These are the activations of a small neural network, seen along a few directions. Each row is one input.
In each table, some parts of the input vary, and every possible input appears once, in random order.
A made-up example of a description, with smaller parts first: ring(8) and (point or ring(11) or (values(3) and line(6))).
Shared parts are said once, and a part with two or three values counts as separate values.

Other details of the inputs shift rows strongly along two fixed directions, in all tables alike. That doesn't count.

A family of inputs:
r1: [-11.4  49.9   0.8 -21.9  52.5 -17.8  16.7   9.4   8.5  21.1  23.2 -19.0
  31.4 -36.0  24.2]
r2: [  0.4  59.4  -5.4 -20.5  34.2 -24.3   9.4  25.9  -0.9  49.1 -14.4 -31.3
  45.2 -11.6  18.5]
r3: [ 14.6 -11.8  -7.8  -5.6  15.9 -12.4  45.6 -26.2  26.5  25.8   0.9 -29.1
 -12.9 -14.1  20.2]
r4: [-19.4  51.6  18.8 -29.7  24.6   5.0 -36.2  44.0 -34.5 -29.0  45.6  19.6
  51.6 -18.2 -12.6]
r5: [ -2.8 -36.7 -10.8  -5.4 -52.1  32.6 -38.9 -15.7 -15.8 -67.4  20.6  55.0
 -29.7  11.0 -19.1]
r6: [  3.6 -16.8  13.8  22.5  29.5 -21.1  35.9 -12.2  29.8  42.0 -25.6 -33.6
 -18.4  -1.4   6.1]
r7: [ 25.8 -32.1 -16.8   6.1 -41.2  14.2   9.0 -25.2   5.2   4.8 -38.7 -13.0
 -30.6  23.7  -0.7]
r8: [  5.0 -37.5  -7.1  19.3 -11.2  18.9  20.8 -40.6  22.0 -24.0  -1.8   8.2
 -46.5   0.5   2.8]
r9: [ -4.3  65.4  -5.1  -9.2  37.5 -24.1  13.1  26.3   0.6  45.4 -11.0 -31.1
  48.2 -10.3  21.8]
r10: [ 11.3   6.5 -17.6 -14.5 -35.5  19.1 -20.6   5.8 -24.2 -15.5 -13.2   4.6
  12.0  17.0   2.8]
r11: [ 18.3  -3.9  -4.7   5.1   6.5 -17.9  28.3 -11.3  22.0  50.8 -38.4 -32.9
  -9.2   2.7   8.6]
r12: [ 21.1   5.6 -13.0  10.5   9.4   2.5  44.4 -20.3  18.4  34.8 -37.6 -49.0
  -5.7   4.7  26.3]
r13: [ -3.6 -17.0   9.8  -0.5 -10.4  -7.7 -21.5  11.9  -6.7  -1.2  -4.6  12.5
  -3.5   8.5 -15.2]
r14: [ 13.6 -44.0  12.4  23.0  -8.6  22.0  22.7 -28.4  11.0 -25.2  -0.5  -3.3
 -41.5   8.4 -13.7]
r15: [-11.0  52.2  -2.8 -16.6  47.3 -23.7  27.7  11.8   7.2  24.9  28.7 -23.1
  42.9 -28.9  29.5]
r16: [-31.6  56.9  -1.0 -30.8  22.5   8.6 -41.6  32.8 -21.7 -31.3  42.3  34.8
  41.5 -29.3   2.7]
r17: [  5.9 -15.4  17.7  21.7  41.8  -3.6  46.3 -19.8  26.7  25.0  -6.8 -37.1
 -23.1  -9.0   3.1]
r18: [ 18.7   6.0 -10.6  13.1   9.1  -5.3  41.7 -19.5  22.7  41.5 -39.2 -47.1
  -8.4   4.9  20.7]
r19: [ 10.8 -41.8  -9.6  15.0 -22.3  10.5  27.3 -37.2  15.8 -15.9   4.3   2.9
 -39.7   5.0   6.7]
r20: [-23.9  46.5  18.4 -27.0  26.7  -0.9 -41.3  47.0 -35.2 -19.7  43.2  20.0
  50.0 -14.7 -14.3]
r21: [  1.3 -45.7  -3.2   3.0 -67.6  11.0 -52.2   6.8 -25.0 -38.2  -6.9  50.1
 -18.5  30.2 -32.7]
r22: [  0.2 -36.4  -9.1  13.0 -73.6  14.9 -48.6   3.4 -25.0 -39.0  -9.8  50.1
 -14.1  35.6 -27.9]
r23: [  3.6  -3.9  -3.8  12.5  27.0  -4.3  43.3 -29.2  29.7  13.0   1.2 -22.8
 -20.2 -17.6  21.6]
r24: [-18.5  62.6  -3.6 -17.5  -2.5 -12.9 -45.4  48.9 -33.3   1.3  12.6  21.4
  62.3   1.7  -1.3]
r25: [ -1.7 -51.9   7.5   3.2 -53.4  18.0 -50.9   6.0 -24.2 -46.9   8.1  47.9
 -24.8  27.5 -35.5]
r26: [  4.2 -18.9  17.6  22.6  41.5 -10.5  41.1 -16.0  28.6  31.9 -11.0 -37.2
 -21.6  -6.5   2.6]
r27: [-27.6  49.6   7.2 -12.7   5.8 -17.1 -47.2  50.8 -31.9  -3.9  18.4  27.1
  56.9  -2.3  -7.3]
r28: [  6.0 -52.1  11.8  26.9 -12.5   4.5   8.2 -18.6  12.9  -2.8 -13.7   0.7
 -40.4  17.2 -13.9]
r29: [-36.4  60.3  -1.3 -18.4  24.6  10.5 -36.2  31.3 -20.6 -36.4  44.2  36.2
  42.2 -27.0   6.0]
r30: [ 11.0 -10.1  -4.2  -3.8  20.2  -9.6  45.3 -27.1  26.4  24.2   1.5 -27.5
 -17.3 -16.7  20.0]
r31: [  4.9 -39.9  -9.6   1.2 -75.0  12.9 -52.1   4.5 -25.8 -34.5 -12.2  48.7
 -15.0  33.1 -30.7]
r32: [ 11.8 -56.9  11.5  15.3 -10.5   7.9   6.2 -19.4  10.5  -4.9  -9.5  -2.6
 -43.2  11.9 -19.5]
Each input here is: values(2) and (line(5) or line(11)).
Changing only the values(2) part turns r31 into r22. The same change can be made to r32. Which row results?
> r26
Which other rows does r5 become when the line(5) part takes its other values? List them by row number.
> r1, r3, r16, r30
Which other rows does r1 become when the values(2) part takes its other values? List them by row number.
> r23

A family of inputs:
r33: [ 21.7 -55.2  14.4   7.7   4.1   3.0  33.4 -27.9  18.8   9.2  -8.4 -24.6
 -43.5   3.5 -11.1]
r34: [  7.0 -40.3 -12.2  18.5 -11.5  -5.1  27.4 -37.9  31.6   9.7 -16.9  -2.1
 -42.7  -0.4   9.4]
r35: [-17.6  -7.0  -2.6   0.3 -53.0  -4.3 -70.8  31.1 -32.7 -27.1   1.3  58.4
  14.4  24.7 -27.9]
r36: [ 34.9 -17.5  -7.4  13.4  29.0  -7.6  86.0 -47.4  47.6  58.5 -41.4 -73.2
 -33.5  -7.9  30.3]
r37: [  3.5 -45.1 -13.6   0.0 -54.3   5.1 -21.4 -16.6  -3.6 -31.5   7.2  42.5
 -28.7  13.9 -12.3]
r38: [ 13.9 -50.3  21.9  34.3   1.8   1.0  18.0 -13.6  18.5  21.3 -36.2 -21.4
 -40.6  20.0 -21.0]
r39: [ -7.5  42.6 -11.5 -16.4  -5.5  13.3 -21.6  19.2 -25.0 -22.2  15.0  10.4
  35.6  -0.8   9.1]
r40: [ 14.6 -31.6  -8.6  15.4 -62.9  21.7 -31.5   1.1 -21.0 -21.2 -31.2  17.8
 -17.1  43.6 -22.3]
r41: [ -7.7  73.4  -5.7  -7.5  54.5  -5.3  26.8   9.9   9.0  28.1  -2.0 -35.0
  40.1 -26.0  33.1]
r42: [-21.4  56.1  19.3   1.4  77.6  -9.7  23.8  16.3  12.3  22.6  17.1 -29.4
  30.0 -33.2  16.1]
r43: [ -4.7 -32.1 -15.7  16.9 -35.2  11.0  -9.0 -24.6  11.2 -28.2  -3.7  35.3
 -35.0   5.8  -1.7]
r44: [  5.5  25.9  -8.8 -30.3 -11.6   4.0 -17.0  19.0 -25.9  -6.9  13.4   0.1
  32.9   1.1   3.7]
r45: [-12.2  17.6  -4.0 -31.5  -9.0 -19.3 -31.3  24.6 -18.2  -4.2  26.9  27.1
  29.8  -9.9  -1.5]
r46: [-13.0  37.5  19.7 -16.6  47.0 -11.5  -0.3  26.6  -9.4   6.9  30.3 -11.5
  35.7 -22.0   0.0]
r47: [-17.0  26.0  14.9  -5.3  29.1   3.8 -12.5  20.3 -13.1 -15.1  28.5   5.5
  22.6 -12.5  -4.0]
What do these inputs look like to the network?
> values(3) and (point or line(4))
Changing only the values(3) part turns r47 into r34. The same change can be made to r38. Which row results?
> r35
Which other rows does r37 become when the line(4) part takes its other values? List them by row number.
> r34, r43, r45
A walk changes only the line(4) part. It starts at r41 and steps to r39. List the rest of the walk in order.
> r36, r44
